Here are a small network's activations along a few directions, averaged over the inputs that share one value of a field.
Values that are neighbours, or in one group, have similar rows; names and order tell nothing.
In the rows, 500 means zero.
Random noise pushes rows far along 15 fixed directions. That doesn't count. These rows show it; they differ only by the noise:
[513 398 497  74 447 320 421 608 450 322 511 270 519 400 422 218 530 663
 545 733 268 352 313 571 540 341 384]
[399 620 388 473 615 667 354 265 367 369 395 447 309 218 715 571 488 389
 366 485 382 604 483 595 400 545 711]
[635 482 381 604 276 485 277 575 500 283 286 553 736 772 619 409 357 425
 663 221 785 321 466 195 296 632 501]
[301 523 473 303 391 731 708 561 588 427 465 734 361 292 434 638 608 219
 535 523 581 773 357 495 487 536 198]
[584 293 492 416 753 294 481 777 421 714 783 321 603 465 523 372 200 487
 495 663 245 130 423 613 461 386 277]
[625 523 652 520  98 399 549 193 405 535 371 368 765 369 387 772 389 647
 436 539 304 519 459 647 538 621 301]
[645 364 578 835 694 440 434 641 424 844 704 438 723 489 585 691  12 263
 570 324 498 123 471 598 362 566 154]
[603 404 478 504 385 333 381 605 605 713 236 470 646 470 338 257 598 205
 282 148 475 494 726 549 401 715 527]
[557 175 439 575 293 263 557 589 505 517 554 363 936 439 289 357 456 625
 454  20 363 544 435 630 415 472 690]
[405 423 597 478 599 596 676 326 686 437 446 619 303 190 349 643 494 507
 263 658 265 649 470 564 573 601 437]
[581 586 535 606 438 588 400 430 502 239 475 537 571 614 508 261 491 654
 629 278 619 297 399 540 508 536 467]
[407 547 499 661 694 508 370 280 420 502 360 565 292 585 232 553 581 690
 290 160 538 572 511 706 572 649 616]
[426 338 485 879 887 496 261 372 501 455 307 735 256 806 250 620 292 714
 363  94 600 283 394 241 446 811 744]
[643 685 581 364 436 457 601 675 396 510 736 389 603 746 403  25 640 671
 530 593 440 122 581 720 677 541 130]
[764 417 661 733 375 163 225 348 573 509 274 358 420 475 293 571 559 592
 653 588 508 344 530 229 616 384 565]
[371 434 606 488 451 613 650 484 707 609 534 699 367 500 332 422 650 534
 460 552 436 669 535 337 656 527 654]
[338 400 450 183 682 597 240 616 650 402 225 409 513 613 468 257 353 356
 214 260 583 499 571 532 325 781 494]


Field Y:
y16: [680 414 598 893 316 607 525 457 830 541 305 819 723 353 570 651 250 161
 561 209 711 469 509 408 349 645 322]
y5: [661 774 443 677 420 790 658 542 460 320 712 614 607 570 936 153 511 385
 691 503 537 259 566 469 430 516 590]
y1: [335 513 430 358 806 428 398 670 263 433 510 542 217 649 416 770 500 514
 633 472 719 504 211 551 469 354 190]
y6: [411 397 384 586 707 525 448 453 442  78 533 271 494 336 454 526 580 670
 516 236 584 514 365 534 430 481 730]
y19: [322 449 470 345 728 640 243 717 349 465 528 626 506 615 673 270 350 418
 813 107 682 271 126 568 289 468 515]
y12: [382 392 495 777 696 607 695 527 559 525 745 649 556 742 452 668 452 795
 460 401 581 568 574 420 558 570 730]
y8: [336 458 466 456 704 547 641 415 262 319 521 464 315 373 289 611 587 689
 390 492 290 312 245 469 520 739 480]
y13: [631 480 602 787 562 449 367 381 455 530 545 416 529 403 478 448 454 475
 664 277 490 315 468 521 520 413 598]
y3: [329 639 419 244 137 669 702 445 279 646 474 650 527 501 502 479 728 386
 573 435 391 752 420 487 526 592 567]
y10: [514 388 379 403 401 369 467 660 452 706 426 709 556 624 512 549 378 364
 610 566 505 453 389 303 409 447 429]
y9: [341 522 547 796 840 688 296 448 503 742 586 627 117 546 696 704 424 392
 761 686 673 416 433  20 567 389 870]
y2: [450 380 323 606 596 428 465 347 524 487 477 433 713 653 526 717 249 845
 128 372 493 711 643 683 423 562 810]
y15: [576 369 468 492 454 391 756 812 781  66 701 337 536 532 422 428 711 520
 694 677 740 670 560 207 554 213 471]
y11: [465 540 713 496 324 699 574 412 503 423 431 366 675 297 578 605 518 290
 536 400 489 462 515 405 420 812 375]
y17: [481 535 607 487 276 435 413 458 430 753 411 290 621 549 620 751 519 336
 540 524 561 668 662 312 454 530 638]
y4: [501 546 509 708 508 664 557 413 651 607 558 550 640 638 757 548 339 488
 416 418 570 670 717 470 432 518 881]
y7: [586 443 492 293 647 298 343 652 502 569 398 309 447 516 443 386 432 377
 464 612 452 389 549 579 456 430 366]
y14: [734 766 409 545 549 466 474 567 485 616 342 600 415 582 718 297 688 234
 318 724 510 268 884 466 436 764 406]
y18: [411 580 570 422 679 628 493 490 523 140 608 356 361 626 575 225 603 770
 518 540 511 428 465 385 565 492 812]
Y is arranged as a ring.
Going along Y from y5 by way of its neighbour y7, in what order are y16, y1, y6, y8, y3, y9 met? -> y3, y16, y9, y8, y6, y1
Which values are neighbours of y15? Give them in the order they are listed. -> y4, y18
Which values are neighbours of y11? Give them in the order they are listed. -> y19, y12

Field E:
e3: [578 498 455 393 319 474 490 425 538 352 321 586 517 393 619 522 401 493
 575 617 422 522 313 494 416 423 515]
e19: [402 528 624 303 633 572 360 465 586 412 259 742 378 581 413 396 434 587
 498 367 599 423 243 681 480 566 241]
e5: [426 601 455 278 701 578 407 626 408 348 636 421 294 649 592 280 473 575
 463 759 448 238 505 391 533 567 378]
e8: [541 611 543 514 488 524 448 481 582 592 519 342 550 447 527 398 613 421
 501 538 589 543 705 676 580 419 506]
e7: [508 459 578 584 380 471 458 416 439 668 502 513 521 278 423 467 525 411
 528 320 390 470 403 593 521 520 520]
e18: [573 396 368 478 491 372 718 476 480 465 413 612 519 418 414 761 358 505
 297 618 311 590 477 533 419 602 348]
e15: [517 618 476 631 400 615 592 482 746 562 526 554 584 584 563 478 664 440
 469 543 735 782 853 540 579 424 639]
e11: [419 462 621 334 650 668 480 437 449 317 530 443 441 329 551 338 325 494
 543 533 238 231 268 493 441 627 413]
e9: [476 428 472 418 283 508 671 492 536 439 501 441 670 397 455 637 512 398
 407 497 437 711 597 482 447 577 402]
e12: [393 556 408 303 478 619 432 640 365 423 568 519 470 718 649 559 355 446
 571 680 577 385 461 248 416 603 331]
e10: [576 642 415 716 530 433 386 500 373 520 439 506 501 575 608 536 593 379
 525 275 709 493 586 572 433 464 488]
e14: [495 330 410 537 440 363 423 521 538 583 374 617 633 513 508 671 458 518
 508 309 600 750 446 530 391 365 638]
e2: [421 469 464 394 631 529 676 568 673 363 580 543 243 352 333 523 703 554
 477 808 529 670 477 462 672 310 385]
e16: [697 556 358 854 618 340 535 498 535 383 406 716 407 450 531 617 521 393
 450 372 648 456 523 599 404 420 388]
e6: [557 365 377 319 506 320 553 740 545 553 655 376 643 566 561 311 567 595
 483 710 409 557 658 488 493 323 703]
e1: [697 472 559 629 663 302 568 530 608 545 506 328 389 291 353 459 578 366
 376 609 374 450 682 635 577 447 360]
e17: [645 508 501 641 442 431 665 550 593 770 542 710 491 390 557 449 669 352
 463 630 390 563 704 520 535 464 573]
e4: [481 615 486 543 371 498 380 516 378 753 427 516 539 622 561 633 462 331
 603 312 685 591 486 588 451 448 492]
e13: [488 458 496 455 455 461 575 465 556 257 493 273 573 424 244 511 668 641
 370 428 570 614 538 572 593 530 403]
E is arranged as a ring.
Going along E from e13 by way of its neighbour e2, in what order are e3, e8, e12, e10, e14, e16 met? -> e8, e14, e10, e16, e3, e12
How many steps from neighbour to neighbour lead from e4 to e9, at the fewest? -> 5
Which values are neighbours of e6? Give them in the order they are listed. -> e15, e17
Which values are neighbours of e18? Give them in the order they are listed. -> e11, e1
